A small network was shown many inputs. Here are its activations along a few directions, one row for each input.
In each table, some parts of the input vary, and every possible input appears once, in random order.
Descriptions start from the smaller parts, as in this example, which fits no table here: one of 5 places around a ring, together with either a single point or one of 11 places around a ring or (one of 3 separate values, together with one of 6 places along a line).
Shared parts are said once, and a part with two or three values counts as separate values.
In the rows, 128 means zero.

Rows:
r1: [181 138 135 109 134 142 129 158 109 124 133 112 119 144 144]
r2: [128 125 134 135 124  96 114 116 131 112 139 141 115 138 125]
r3: [108 120 131 136 126 118 125 110 131 125 125 146 127 121 121]
r4: [140 133 131 137 113  84 113 125 143 110 135 134 111 134 133]
r5: [124 129 137 132 120  95 114 120 141 116 134 131 112 135 125]
r6: [183 136 140 118 129 129 134 158 114 114 144 119 112 145 143]
r7: [ 66 121 128 148 127 131 124 116 159 136 117 142 139 112 122]
r8: [ 91 122 122 138 123 122 128 108 140 131 126 149 133 119 119]
r9: [ 71 118 125 151 129 132 123 112 145 134 122 152 142 115 122]
r10: [ 86 124 126 134 119 121 128 111 153 134 122 139 130 117 120]
r11: [193 144 117  93 141 164 146 153  86 140 130  94 146 123 131]
r12: [103 123 134 133 121 117 125 114 143 128 121 135 123 118 122]
r13: [120 119 111 113 158 227 165 143  91 177 102  81 172 130 122]
r14: [183 139 122 103 139 156 138 156 101 132 131 100 125 132 138]
r15: [143 129 128 139 117  84 113 122 133 108 139 144 115 137 133]
Describe the family of inputs behind these rows. -> either a single point or one of 4 places along a line or (one of 2 separate values, together with one of 5 places along a line)
Change only the choice among 2 separate values in r15. List by row number the other rows that result. -> r4
Which other rows belong to the same alternative as r14? List them by row number. -> r1, r6, r11

Rows:
r16: [134 136 122 129 113  81 112 116 142 117 131 128 124 123 126]
r17: [ 77 123 126 134 122 131 134 105 150 137 118 149 139  96 115]
r18: [ 82 124 119 146 122 130 129 119 154 140 115 125 137 118 123]
r19: [ 96 122 151 157 135 153 126 165 159 124 134 140 120 153 151]
r20: [203 141 119  77 168 233 156 180  60 165 115  55 159 135 137]
r21: [252 146 106  75 144 187 170 168  52 144 135  74 145 138 138]
r22: [ 69 109 112 148 126 119 126  77 126 139 115 158 151 112 105]
r23: [150 129 151 146 126 106 110 158 143 100 142 143  98 149 154]
r24: [142 128 150 131 117  95 116 130 140 109 135 130  96 147 133]
r25: [116 124 112 134 121  73 111  78 116 115 139 155 135 116 103]
r26: [127 139 122 118 114  85 113 104 137 115 135 152 119 103 117]
r27: [ 88 115 146 141 128 143 131 135 158 132 122 127 113 146 133]
Changing only one part turns r18 into r16. The same change can be made to r19. Which row results? -> r23
Describe the family of inputs behind these rows. -> one of 2 separate values, together with either a single point or one of 5 places along a line

Rows:
r28: [ 76 114 119 142 117  64 109  52 128 119 134 164 134 118  89]
r29: [208 134 101 109 149 167 148 143  53 140 130 100 157 137 131]
r30: [164 150 100 120  99  39 106 101 133 104 145 140 124 111 119]
r31: [123 128 102  93 146 196 155 115  92 179  92  74 175 103 107]
r32: [ 91 123 133 124 144 213 157 162 145 168 105  75 139 141 132]
r33: [227 142 125  81 118 100 141 124  87 109 146 120 106 120 123]
r34: [ 31 113 137 166 127 168 143 132 177 145 114 163 145 111 132]
r35: [ 60 122 100 126 139 157 134  86 123 154 111 157 170  71 100]
r36: [ 49  99 152 178 113  79 103  96 178 108 124 172  96 151 128]
r37: [194 144 173 106 124 117 116 178 133  97 150 127  72 157 157]
r38: [135 140 151 159 106  53  90 151 179  87 143 140  89 139 153]
r39: [176 128 143 131 156 182 135 195 106 126 142 103 129 175 163]
Describe the family of inputs behind these rows. -> one of 2 separate values, together with one of 6 places around a ring
Changing only the place on the ring of 6 turns r34 into r32. The same change can be made to r35. Which row results? -> r31
Change only the choice among 2 separate values in r33. List by row number the other rows that result. -> r37
